Each row below is a small network's average activation on inputs in which a field has the value named, seen along a few directions.
Values that are neighbours, or in one group, have similar rows; names and order tell nothing.
In the rows, 500 means zero.
Strong random noise was added to every row along 5 fixed directions; ignore it. To show where, here is one row again and again, with new noise each time:
[374 538 448 486 508 484 384 503 529 582 547 595 472 625 383 271 498 357]
[493 423 371 507 412 458 558 618 418 528 479 591 405 652 399 408 568 427]
[487 476 583 632 416 424 472 477 525 556 485 352 399 650 495 636 539 587]
[346 630 654 434 563 423 401 334 552 523 483 433 572 626 630 402 545 472]
[575 573 353 538 531 521 517 526 536 543 507 483 486 578 443 410 453 447]
[461 480 578 478 517 464 445 503 495 606 504 477 466 552 425 553 475 508]
[694 710 419 609 632 557 503 402 658 550 508 265 555 502 550 570 350 568]


Values of MUDAT:
zit: [477 339 321 581 428 554 384 567 468 489 608 563 354 481 275 311 419 376]
gagu: [565 538 474 358 640 593 505 394 492 432 470 565 714 267 545 487 362 405]
lamov: [443 639 506 360 583 583 510 385 502 470 432 660 679 461 540 261 549 376]
sopu: [443 324 489 552 360 495 540 549 414 401 475 598 472 485 587 546 669 541]
keka: [307 546 853 352 645 451 337 430 604 600 573 488 543 389 520 568 505 597]
buti: [278 491 588 442 511 491 544 530 492 378 478 578 533 576 615 431 610 476]
rore: [413 402 458 401 533 581 529 656 449 600 499 631 510 353 250 529 336 420]
bal: [534 422 533 517 615 554 389 490 514 570 651 417 477 276 442 675 386 589]
gogeb: [519 351 503 472 364 451 514 622 330 480 460 659 414 461 408 376 612 404]
dider: [437 576 479 394 571 491 469 461 518 544 509 543 535 541 474 370 480 405]
zubes: [572 482 441 426 417 499 675 619 429 406 436 687 569 464 591 502 550 534]
regov: [601 419 623 576 359 425 484 503 476 453 532 438 388 471 577 764 565 659]
Each value of MUDAT is a pair of two hidden parts, and every pair occurs once (3 first parts, 4 second parts).
- Changing only the second part turns zit into sopu. gogeb has the same second part as zit; what does that change turn gogeb into? => zubes
- Changing only the second part turns lamov into regov. gagu has the same second part as lamov; what does that change turn gagu into? => bal

Values of PIGE:
refef: [516 602 494 481 541 503 610 432 537 546 389 363 529 596 476 449 470 458]
mag: [712 380 308 360 585 468 530 525 387 460 572 491 468 356 530 554 382 511]
supo: [649 390 454 229 582 541 563 493 289 502 417 569 633 258 431 459 421 399]
tefi: [638 348 348 473 496 505 626 679 376 373 496 701 478 362 543 500 660 521]
lesa: [419 344 801 435 284 373 538 585 282 569 362 715 482 570 461 635 755 531]
feru: [258 502 594 690 282 474 422 542 649 548 469 631 442 746 378 508 552 487]
gon: [447 520 499 549 570 548 596 465 537 407 541 380 569 457 724 730 513 690]
mukor: [562 334 351 558 598 493 610 621 453 467 570 357 402 442 392 589 430 554]
dodi: [336 289 590 583 335 469 501 546 434 563 414 337 416 592 422 674 482 479]
taba: [355 533 574 698 421 387 151 472 652 686 688 493 206 645 198 279 532 411]
bogu: [250 353 434 624 381 581 484 540 402 418 480 664 501 583 375 385 667 336]
pokeg: [308 603 861 584 424 382 255 311 656 492 590 449 418 596 759 506 689 637]
zunok: [382 235 668 279 434 589 352 537 332 612 533 872 582 315 335 466 448 371]
fibol: [486 427 783 281 337 282 559 367 304 513 336 507 512 622 677 566 638 534]
mip: [496 623 398 487 529 506 718 660 425 347 456 597 482 627 614 424 640 526]
nari: [465 511 427 346 572 462 493 686 568 605 558 513 418 527 338 516 343 524]
PIGE is arranged as a network in which each value has 4 neighbours.
- What is the length, in steps, of the shortest route from fibol to mip? => 3
- Name the neighbours of tefi, in listed order. => mag, gon, pokeg, zunok
- Name the neighbours of dodi, in listed order. => refef, supo, mukor, bogu

Values of GERU:
tosub: [485 447 594 442 493 508 721 607 405 541 333 572 479 511 494 679 520 518]
gane: [764 325 186 671 463 627 729 749 442 373 503 411 407 387 380 733 421 638]
retu: [270 754 456 540 558 468 483 322 692 483 535 403 583 737 675 257 603 462]
dopok: [410 443 477 651 421 608 344 545 516 459 605 655 463 569 381 459 457 461]
vov: [704 750 166 790 489 616 552 330 639 356 482 389 616 478 732 356 544 392]
mati: [388 503 662 157 728 408 505 471 340 598 456 484 631 454 492 514 482 508]
reli: [759 615 162 481 421 549 563 490 562 451 504 491 511 534 585 256 488 381]
zunut: [103 550 682 425 571 452 267 465 556 489 607 614 456 548 436 303 617 383]
vor: [465 440 551 451 611 492 464 390 495 460 590 405 547 399 602 458 502 517]
bag: [632 524 552 653 512 396 411 454 643 550 599 254 378 512 513 709 412 649]
dige: [499 660 591 586 484 480 497 369 651 445 415 394 582 650 562 337 505 416]
nudiz: [424 710 394 499 446 451 409 371 606 483 508 476 534 602 496 148 429 334]
vivab: [420 436 748 592 502 567 351 605 542 677 563 532 436 388 361 791 387 609]
pupe: [636 548 488 623 327 454 591 535 434 428 403 516 438 615 629 492 652 626]
vuza: [612 499 709 329 638 471 470 227 492 466 430 343 684 316 733 720 433 655]
Each value of GERU is a pair of two hidden parts, and every pair occurs once (3 first parts, 5 second parts).
- Changing only the second part turns gane into vor. zunut has the same second part as gane; what does that change turn zunut into? => bag
- Changing only the second part turns tosub into dige. vivab has the same second part as tosub; what does that change turn vivab into? => pupe
